Each row below holds a small network's activations on one input, seen along a few directions.
In each table, some parts of the input vary, and every possible input appears once, in random order.
Descriptions start from the smaller parts, as in this example, which fits no table here: one of 3 separate values, together with either a single point or one of 11 places along a line or (one of 4 places along a line, together with one of 5 places around a ring).
Shared parts are said once, and a part with two or three values counts as separate values.

Other details of the inputs shift rows strongly along two fixed directions, in all tables alike. That doesn't count.

Table:
R1: [-1  5  0  1  6 -1 -7 -5  1 14 -7 12 11 -9  5]
R2: [-16   0   7  -2   2 -10  -5  -1   4  12 -10   9  12 -15  -5]
R3: [  2   4  -6   0  -6  -5 -19   9  -6 -14  20   0   4  25   5]
R4: [ 22 -11  -6  -5   4   4  -8   7   3 -17  29 -17   4  34   3]
R5: [  5  -3   5 -20   5  -8  -2  -1   4   3  15  -3   6  -2  11]
R6: [-12   0   6  -8  11  -8  -9  -9   5  23 -20  21  21 -29   3]
R7: [  0   5   0  -2 -13   1  -8   6   4 -13  29  -2   9  22   8]
R8: [-17   1   7 -12   2 -18 -16   2   2  12 -10  17  13 -15   1]
R9: [-14   8  12  -3   9 -14 -15  -8   7  26 -17  17  13 -34  -1]
R10: [-14   9  10  -2   9 -19 -15  -6   1  21 -15  17  10 -31   4]
R11: [-19   2   0  27 -15  28  52  -8  -3   3 -55  -3 -41 -41 -27]
R12: [ 11  -2  -5   9  -8   8 -12  10   2 -21  32  -9   8  39  -1]
R13: [ -2   1   7 -10  18 -18  -2  -8   2  23 -22   5  -2 -38   3]
R14: [  7   2 -10  -2  -3   1 -13   6 -10 -13  15   4   6  28  10]
R15: [-3  3  0 -9 -7  0 -2 -3  0  1  9 10 14  2 13]
R16: [  6  -7  -6  27 -16  34  56   1  -1 -21 -24 -32 -58  -5 -29]
R17: [ 20  -5 -10  -7   1  -1  -6   8  -5 -21  24 -16  -8  33   5]
R18: [  0  -2 -10  39 -23  44  54  -1  -5 -22 -20 -25 -42   8 -27]
R19: [-10  -9  11 -22  18 -21  -5  -6   5  26 -21   8  11 -34   0]
R20: [ 15   3 -11   8  -3   5 -11   5  -9 -16  25  -2   6  37  13]
R21: [ 21  -3  -2  -6   9  -2 -10   4   1  -6  23 -11   3  23   5]
Each input here is: one of 3 separate values, together with either a single point or one of 6 places around a ring.
Question: The inputs of R1 and R21 match in every part but the choice among 3 separate values. If R14 is changed in the same way as R1 into R21, which row does it become?
Answer: R17
Question: Which other rows does R2 become when the place on the ring of 6 takes its other values? List them by row number.
Answer: R3, R8, R9, R10, R12
Question: Which other rows does R8 become when the choice among 3 separate values takes its other values? List them by row number.
Answer: R11, R16
Question: Which other rows does R7 become when the choice among 3 separate values takes its other values? List them by row number.
Answer: R5, R15
